These are the activations of a small neural network, seen along a few directions. Each row is one input.
Each table varies a few parts of the input and shows all the possible inputs, shuffled.
A made-up example of a description, with smaller parts first: values(2) and (point or ring(9) or (line(4) and ring(5))).
Shared parts are said once, and a part with two or three values counts as separate values.
(in the rows, 128 means zero)

Other details of the inputs shift rows strongly along three fixed directions, in all tables alike. That doesn't count.

Rows:
r1: [143 117 120 108 118 143 142 137 135 154 167]
r2: [139 175 104 143 141 111  73 157  91  90  73]
r3: [ 94 146 134 131 122 135 164 119 126 127 133]
r4: [139 118 113  79 155 139 196  97 130 106  75]
r5: [ 98 148 146 188 103 121 123 148 166 170 179]
r6: [122 114 142  70 150 129 166 106  97 118  89]
r7: [148 123 149 110 153 135 127 143 154 145 140]
r8: [ 97 155 103 156 105 127 163  99 140  87  73]
r9: [134  91 142  86 113 136 153 114 140 141 149]
r10: [118 135 156 107 110 126 146 117 138 159 131]
r11: [125  95 159  96 147 123 148 124 131 143 132]
r12: [120 168 101 169  90 123 106 131 139 106 101]
r13: [107 167 122 142 120 102 128 116 100 127  64]
r14: [127 124 128  69 114 140 201  80 123 142  89]
r15: [ 93 172 126 139 101 111 142 105 102 114  71]
r16: [133 105 109 131 144 125 141 138 130 138 140]
r17: [164 117  85  80 173 126 139 136  78 122  92]
r18: [118 181  99 138 130 113 115 140  73 104  85]
r19: [104 135 159 122 111 143 174 119 164 167 182]
r20: [142 103 139  89 119 133 170 106 149 173 131]
r21: [ 89 118 159 192 102 128 108 160 172 147 214]
r22: [171 103 120  94 152 136 124 143 143 134 131]
r23: [168  85 118  92 146 119  96 152 112 145 133]
r24: [147  90 114  87 148 142 144 142 109 119 152]
r25: [167 104 105 102 133 137  74 177  95 119 173]
r26: [101 173 104 161 141 107 143 125 100 123  78]
r27: [128  81 141  96 129 130 174 106 151 150 134]
r28: [ 77 161  99 184  85 121 155 111 132 110 114]
r29: [132  86 138  95 134 127 175 106 153 162 129]
r30: [162 111 128 102 117 147 107 149 145 122 159]
r31: [117 101 166 101 142 124 175 110 156 170 136]
r32: [123 159 109 151 152 108 101 145 103  86  68]
r33: [141 144 171 178 132 169 121  41 170 141 181]
r34: [123 155 145 179  96 124  67 167 160 129 167]
r35: [163 145 124 179 159 146  43  92  75 104 170]
r36: [156  99 144 111 163 131  80 176 128 107 154]
r37: [153 104 146 108 151 135  77 173 127 100 162]
r38: [ 99 160 111 151  81 119 153  95 126 134  76]
r39: [159 108 113 110 130 139  76 164 119  91 143]
r40: [130 143  88 152 136 114 115 132 116  89  67]
r41: [125 131 123  80 179 130 201 107 102 134  87]
r42: [119 150 115 152 135  95  87 143  88 117  73]
r43: [149 137 138  97 137 139 100 153 121 111 135]
r44: [106 102 131 184  82 114  79 150 150 124 165]
r45: [144 108 119 118 172 118  77 179  84 106 145]
r46: [132 127 115 124 123 133 161 124 140 159 142]
r47: [103 154 170 209 102 144 131  16 156 152 155]
r48: [141  97 156  78 137 131 111 146 113 130 154]
r49: [115 144 130 187  84 128 122 133 192 149 152]
r50: [121 110 103 171 124 117  97 159 123 114 151]
r51: [102 151 149 150 107 134 140 124 159 114 134]
Each input here is: values(3) and (point or (values(2) and ring(8))).
Question: Changing only the values(3) part turns r31 into r32. The same change can be made to r38. Which row results?
Answer: r12
Question: Changing only the values(3) part turns r9 into r39. The same change can be made to r6. Which row results?
Answer: r37
Question: Change only the values(3) part in r18. List by row number the other rows that result.
Answer: r10, r34
Question: Change only the values(3) part in r43. List by row number the other rows that result.
Answer: r15, r19
Question: Change only the values(2) part in r19. List by row number the other rows that result.
Answer: r25

Rows:
r52: [106 150  81 140 107 127 162  96 111 100  75]
r53: [ 72 144 131 182 111  84 112 206 149 143 136]
r54: [132 105 139 139 142 138 124 137 129 152 183]
r55: [168  84 101  89 139 142 113 146 109 128 155]
r56: [121 137 107 157 131 104  90 119  81 112  80]
r57: [153  93 149  77 155 136 144 108 126 160 137]
r58: [130 107 128  69 148  95 107 201  88 136 100]
r59: [107 154 130 167 113 113  98 117 121 118  97]
r60: [142 104 150  79 172 144 167 107 129 140 137]
r61: [112 137 121 204 118 115  54 165 125 124 178]
r62: [140  71 139 134 112 142 141 126 182 159 192]
r63: [ 91 163 144 186 116 125 141 111 162 127 125]
r64: [ 89 160 145 150  98 128 163  86 152 152 121]
r65: [121 101 178 108 123 139 179  88 174 176 162]
r66: [144 150 127 120 139 116  77 136  84  91  79]
r67: [120 148 107 164 149 111 105 127  91  99  91]
r68: [189  96 115 100 142 140  48 188 115  94 147]
r69: [116 115 158 108 100 156 231  75 216 163 146]
r70: [114 155 148 175  93 124  74 145 143 136 157]
r71: [120 177 108 134 146 123 126 121  84  90  81]
r72: [123 169 107 112 158 131 157 105  80 101  69]
r73: [138 136 151  68 171 149 191  93 132 129 100]
r74: [162 117 106  60 142 148 167 115 116 118 113]
r75: [106 140 143 183 113 123 122 131 148 140 175]
r76: [152  88 127 137 105 141  88 164 166 143 212]
r77: [103 170 111 133 121 117 150  87  84 112  60]
r78: [108 149 138 196 119 112  96 138 154 126 152]
r79: [157  78  99  65 141 107  89 237 102 115 126]
r80: [114 140 123 174  79 136 122 136 170 124 156]
r81: [144 134 110 136 134 112  66 146  74 118 117]
r82: [169  78 138  96 181 137 103 150 109 143 170]
r83: [118 159 137 108 131 123 175  78 115 122  61]
r84: [164 114 122  71 131 157 141 135 128 113 134]
r85: [105 166 135 153 103 121 122 111 122 124 109]
r86: [137  84 144 127 109 143 144 126 187 147 183]
r87: [ 83 183 140 155 115 137 179  91 152 128 110]
r88: [148 105 101  89 142 133 154 109 114 108  95]
r89: [105 138 128 176 101 116 115 114 121 148 138]
r90: [168  94 125  70 143 145 155 122 149 132 137]
Question: Changing only one part turns r76 into r77. The same change can be made to r79. Which row results?
Answer: r58
Question: Describe the family of inputs behind these rows.
Answer: values(3) and (point or (values(2) and line(6)))
Question: Start at r68 and move only the line(6) part, one step at a time. The first step leads to r69. Which rows follow, in order?
Answer: r90, r86, r88, r62
Question: Which other rows agree with r60 in the values(3) part? List them by row number.
Answer: r53, r54, r61, r63, r67, r71, r72, r73, r75, r78, r82, r87
Question: Change only the values(2) part in r74. List by row number the other rows that result.
Answer: r90
